These are the activations of a small neural network, seen along a few directions. Each row is one input.
Each table varies a few parts of the input and shows all the possible inputs, shuffled.
Descriptions start from the smaller parts, as in this example, which fits no table here: one of 3 separate values, together with either a single point or one of 9 places around a ring or (one of 4 places along a line, together with one of 5 places around a ring).
Shared parts are said once, and a part with two or three values counts as separate values.

Other details of the inputs vary at random and push rows far along three fixed directions, the same in every table; ignore that.

A family of inputs:
x1: [-46  14  -8 -25   6 -17   8  60  16 -22   3]
x2: [ 91 -22  36  69  -5   7  -4 -31  -3  -5 -13]
x3: [ 35 -28  54  23  -5  -3 -45  23  18  14  -2]
x4: [  5   7 -28  16  26  -2  41   3  -3 -57  -7]
x5: [-43   7  -7 -35   0 -14   8  64  17 -19  -7]
x6: [ 10   4 -40  16  17 -10  38   2  -1 -50  -3]
x7: [-34   7 -15 -34 -19   3 -17 -15  -9  57   2]
x8: [ 21 -19  45  44  15  -5 -34  35   5  19  -9]
x9: [ 18   1 -35   4  15   1  38   7  -5 -50 -11]
x10: [-37   6  -9 -36  -2  14 -27 -17 -20  49  11]
x11: [  9   1 -25   9  21   5  43   8 -12 -57  -9]
x12: [ 10  -3 -30   7  25   5  39   5  -8 -55  -4]
x13: [-31  12  19 -45  -7 -10   2  39  23 -18   2]
x14: [ 24 -24  59  30  -6   8 -43  21  14  13   4]
x15: [-37  10   1 -37   4  -5   8  63  17 -10  -2]
x16: [ 37 -26  44  35   7  -1 -39  44   5  23 -13]
x17: [ 16   3 -40  15  11  13   3 -77 -31  22   5]
x18: [ 17  -4 -41   0  20   2  35   7   0 -51  -6]
x19: [ 17   1 -32   7  14   3  39   5  -6 -47 -14]
x20: [ 28 -15  44  49  -2 -12 -25  34   2  28 -10]
x21: [-47   9  13 -35   5  -9  -2  38  27 -30  11]
x22: [ 11   8  -4   2   1   7  38 -15   1 -50   1]
x23: [ 25 -22  57  38   6   2 -26  42  -3  24 -11]
x24: [ 11   7 -17  -2  -3   5   0 -84 -20  18   8]
x25: [ 31 -29  36  38   1  -9 -35  39   9  23 -15]
x26: [ 29 -14  56  31  -9 -20 -35  18  12  18  -2]
x27: [ 15   8 -32  18   4  14  13 -78 -33  28  -1]
x28: [-45  19  23 -35   0 -14   7  37  21 -25   3]
x29: [-35  13  -5 -31 -25   3 -33 -28   5  41  23]
x30: [ 19  -2 -21   0   0   8  22 -11  14 -50   5]
x31: [  9   8 -37  18  13 -10  42   4  -6 -52  -7]
x32: [ 18   1 -34   9   1  21  14 -77 -42  24  -2]
x33: [  8  13 -17  11  -6  -2  30  -9  11 -50   6]
x34: [-34  14 -13 -27 -10   1 -17 -17  -9  59  17]
x35: [  7   6 -11   3   1  12  32 -10   5 -56   5]
x36: [ 31   0 -42   5  -1  19  13 -74 -30  33   3]
x37: [-27   5 -20 -41  -4  10 -31 -14  -9  52   8]
x38: [ 26 -15  48  28 -20  -1 -35  22  21  16  -4]
x39: [ 95 -32  19  78  14   9   2 -16 -12   4 -15]
x40: [-40  14 -14 -26 -14  -1 -24 -16 -14  54   7]
x41: [ 22  -5 -51   8  -6   9   6 -76 -29  27  -4]
x42: [-33   5  11 -42  -9 -19  -2  40  27 -19   1]
x43: [ 11   4  -3  -2   5   1  37 -15  -3 -52  -3]
x44: [-31   5  -9 -38 -27   8 -33 -28   9  41  15]
x45: [ 19 -15  50  45  11  -7 -31  36   1  19 -13]
x46: [ 77 -21  29  65 -13   0  -2 -30   0  -4 -14]
x47: [ 13  15 -11  11  -6  -7  37 -14   6 -45   2]
x48: [-34   8  -5 -36  -2  16 -16 -16 -16  56  15]
x49: [-35   8  -4 -37 -20  -3 -33 -30   2  41  21]
x50: [ 19 -15  53  47   9  -5 -30  36   1  21 -15]
x51: [-38  10 -21 -28  -8  -2 -30 -15 -10  53  15]
x52: [ 18   5 -17   1  -3   9  27  -9  13 -49   2]
x53: [-48  13  13 -30  -1  -3  -4  40  30 -27  14]
x54: [ 24  -9  59  30 -14 -17 -31  19  11  19  -4]
x55: [ 11  -2 -33  12   6  -4  41   6  -2 -46 -17]
x56: [ 14   8 -32  17   4  13  12 -78 -35  25  -3]
x57: [ 15  -7 -34  -8 -16   7  -4 -80 -12  16   7]
x58: [-34   8  -3 -34  -4  14 -15 -16 -17  56  13]
x59: [ 25 -29  61  26  -1   1 -42  22  11  10   1]
x60: [ 15  -1  -8  -2  12  -2  33 -15  -2 -57   0]
x61: [ 21  -5  64  35  -6  -3 -28  15  13  17  -3]
x62: [-49   4  -1 -39  17  -2   5  66  12 -26   6]
x63: [-38  11   1 -39   5  -6   8  64  15 -14  -5]
x64: [-47  16   6 -27  16  -7  16  55  17 -15   5]
x65: [ 22  -3 -44   8  -8  10  16 -73 -27  34   0]
x66: [-42   2 -13 -36   4 -13   5  63  22 -21  -2]
x67: [-30   5 -15 -34 -14   5 -17 -15  -5  60   9]
x68: [ 10   9 -33  20  10 -10  46   0  -6 -48  -9]
x69: [-36  15 -12 -27 -12  -1 -16 -15 -10  59  14]
x70: [ 16   2 -12  -1  -6 -10  35 -13   7 -45  -9]
x71: [-40  20   5 -31 -19  12 -29 -32   2  40  19]
x72: [-51   9   7 -35  10  -2  11  66   8 -24  -3]
x73: [ 43 -24  63  25  -4 -11 -42  23  13  18  -7]
x74: [-34   8 -14 -34 -19   2 -20 -15 -11  56  -1]
x75: [  6   7 -22  16  22   0  48   0  -3 -43  -4]
Description of these inputs: one of 5 places around a ring, together with either one of 6 places around a ring or one of 9 places along a line.
The inputs of x58 and x36 match in every part but the place on the ring of 5. If x62 is changed in the same way as x58 into x36, which row does it become? -> x18
The inputs of x14 and x53 match in every part but the place on the ring of 5. If x43 is changed in the same way as x14 into x53, which row does it become? -> x28
Which other rows does x68 become when the place on the ring of 5 takes its other values? List them by row number. -> x32, x56, x63, x74
Which other rows does x34 become when the place on the line of 9 takes its other values? List them by row number. -> x1, x6, x20, x31, x40, x51, x68, x69
Start at x64 and move only the place on the line of 9, one step at a time. The first step leads to x75. Which rows follow, in order? -> x27, x56, x50, x45, x4, x8, x17
Which other rows does x44 become when the place on the ring of 6 takes its other values? List them by row number. -> x38, x42, x46, x57, x70
Which other rows does x24 become when the place on the ring of 5 takes its other values? List them by row number. -> x26, x42, x60, x73

A family of inputs:
x76: [ 52 -11  25  52   7  -8  17  13  15 -41   0]
x77: [-10   1  19   5  19 -10  10  71  17 -14  -4]
x78: [ 36  -9   6  28   0  14 -33 -48 -27  38  -3]
x79: [ 40  -6   8  23  -8  19 -25 -53 -10  34   1]
x80: [ -8  -3  32 -15   7  -8   2  64  31 -32   0]
x81: [ 64 -28  12  41  11  -1  19  24   2 -33 -15]
x82: [-23  -7  36  -7  12  -5  -1  55  21 -39  -4]
x83: [-27  -2   0  -6 -12  -8 -40  12  -6  62  -4]
x84: [-15   9  15   7  15  -4   6  71  17 -16  -3]
x85: [ 30   0 -48   5  17   7  33 -64 -31 -29  -2]
x86: [-45  33 -37 -35  -2  -3  19 -20   5 -30  17]
x87: [-34  11 -40 -54   1  -7  22 -17   5 -25   4]
x88: [-31  14 -48 -51 -15   6  24 -11  11 -23   3]
x89: [-42  20 -48 -37 -17 -12  20 -15   9 -27  10]
x90: [-12  -3  21 -28  -6   9 -37   7  -5  55   9]
x91: [-33  24 -43 -48   3  16  26  -6  -5 -22   9]
x92: [ 49 -14   3  44 -29   6 -27 -56  -6  45   1]
x93: [-39  19 -61 -34  -5   1  33   2  -1  -7   0]
x94: [ 21   8 -40  15   6  -4  32 -71 -15 -31   8]
x95: [ 60 -25  19  36   6  -4  15  17  16 -38 -14]
x96: [ 54 -16  12  40 -19   4 -24 -60  -9  49   7]
x97: [ 51 -20  22  55   7 -21  10  14  14 -42  -9]
x98: [-21  -2  26 -28  -5  -4 -44  -5   3  44   7]
x99: [-38   1  18  -4   4   7 -31   4 -15  54   5]
x100: [-15   3  29  -7  11 -10  -8  58  26 -38  -5]
x101: [-11  -8   7 -23 -23   8 -39  11  -1  54   0]
x102: [ 42 -15  14  58  29 -13  14  24  -4 -27 -16]
x103: [-46  14 -35 -44  10  11  25 -13 -14 -27   8]
x104: [-32   2  17  -7  -1  16 -24   6 -10  59   8]
x105: [-22   1  37   2   0  -2   8  60  28 -36  11]
x106: [  6   7 -32  17   5   9  33 -67 -17 -35   9]
x107: [-12 -10  20  -8  -3 -17  -8  65  31 -34 -14]
x108: [ 18   2 -37   1   6  25  40 -64 -14 -33   4]
x109: [-21  -5  24 -22  -7  21 -30   3 -10  47  10]
x110: [-24  -4   9 -11  -1 -11 -36  10  -7  65   0]
x111: [-17  17  54 -16 -29  -3 -26  -2  -8  72  -7]
x112: [ 30  -4   3  45   6   7 -29 -42 -29  50  -4]
x113: [ 23  18 -42  16  -3  13  35 -63  -7 -31  11]
x114: [-33  10 -47 -53   5  -4  25  -8  -8 -21   4]
x115: [-17  -9   8 -21 -18  -2 -46   8  -6  50  -3]
x116: [ 60  -7  51  67   5 -22  29  10  -8 -36 -33]
x117: [ -9  -6  12   2  13 -13  12  74  20 -12  -8]
Describe the family of inputs behind these rows. -> one of 2 separate values, together with either a single point or (one of 4 places along a line, together with one of 5 places along a line)
The inputs of x85 and x90 match in every part but the choice among 2 separate values. If x97 is changed in the same way as x85 into x90, which row does it become? -> x96
Which other rows does x103 become when the choice among 2 separate values takes its other values? List them by row number. -> x109
Which other rows does x87 become when the place on the line of 5 takes its other values? List them by row number. -> x82, x98, x100, x107
Which other rows does x76 become when the place on the line of 4 takes its other values? List them by row number. -> x77, x80, x90
Which other rows does x88 become when the choice among 2 separate values takes its other values? List them by row number. -> x107

A family of inputs:
x118: [-31   7  20  -4  19 -18  15  84  18 -35  -8]
x119: [-75  24 -11 -57 -12   1 -28  -9 -15  75  14]
x120: [ 38 -20  14  41   0  -6 -19   8  -6  23 -14]
x121: [-32  22 -32 -51  -7  20  10 -74 -17   4  20]
x122: [ 33   3 -56   4  -3  15  34 -95 -12 -43   9]
x123: [ 40 -19  18  13 -15  16 -36 -55  -8  30   4]
x124: [ 66 -19  38  55   6   2  15  -5   4 -45 -12]
x125: [-23  19 -46 -51 -21   1  28 -47   6 -18  11]
x126: [ 51 -21 -15  41  19   7  23   5  -6 -32 -13]
x127: [ 31 -14  58  40   1   1 -28   4  10  -3   1]
x128: [-23   6   6 -29 -34   6 -54 -56   0  70  22]
x129: [-60  12  11 -41  15   1   2  77  16  -6   5]
x130: [ 64 -34  14  58   5   6 -26 -25 -20  33 -14]
x131: [-51  24 -18 -28  10 -14  37  59  13 -37  -1]
x132: [-36  -3  39 -18 -10 -18 -40  87  24  39  -5]
x133: [ 52 -26  17  44  -1   2 -37 -26 -21  53 -10]
x134: [-39  19 -77 -58   5  15  31 -33 -16  -7  10]
x135: [ 63 -36  44  65  -2  -5 -50   3 -10  55 -16]
x136: [-26   8  15  -7 -16   1 -45 -14 -16  90   3]
x137: [ 38  -5 -36  42  33   2  68 -12 -16 -79 -16]
x138: [-33  17 -43 -35  10  20  12 -37 -25  23  12]
x139: [ -6 -14  21   0  16  -8  -2  84  21 -27 -11]
x140: [-27   5  57 -17  -9 -17  -9  71  36 -19   2]
x141: [ 42   3 -31  27  -2 -10  59 -19  17 -90  -6]
x142: [-26  30 -32 -29 -16  -2  30 -50  -1 -17  15]
x143: [ 13  -2  47  29  -9  -7 -22   4  13   1   6]
x144: [ 36  -4 -37  33  23  15  36 -50 -31 -21  -7]
x145: [-26  11 -17 -45   0  -7  42  42  32 -83   2]
x146: [ -6  -7  29  11   2 -24  -5  96  29 -17 -15]
x147: [-46  12   3 -34  -6   6 -40 -17 -20  82  11]
The inputs of x142 and x141 match in every part but one. If x147 is changed in the same way as x142 into x141, which row does it become? -> x133
Describe the family of inputs behind these rows. -> one of 2 separate values, together with either one of 6 places around a ring or one of 9 places along a line
Which other rows does x132 become when the place on the line of 9 takes its other values? List them by row number. -> x120, x126, x130, x133, x134, x135, x139, x146
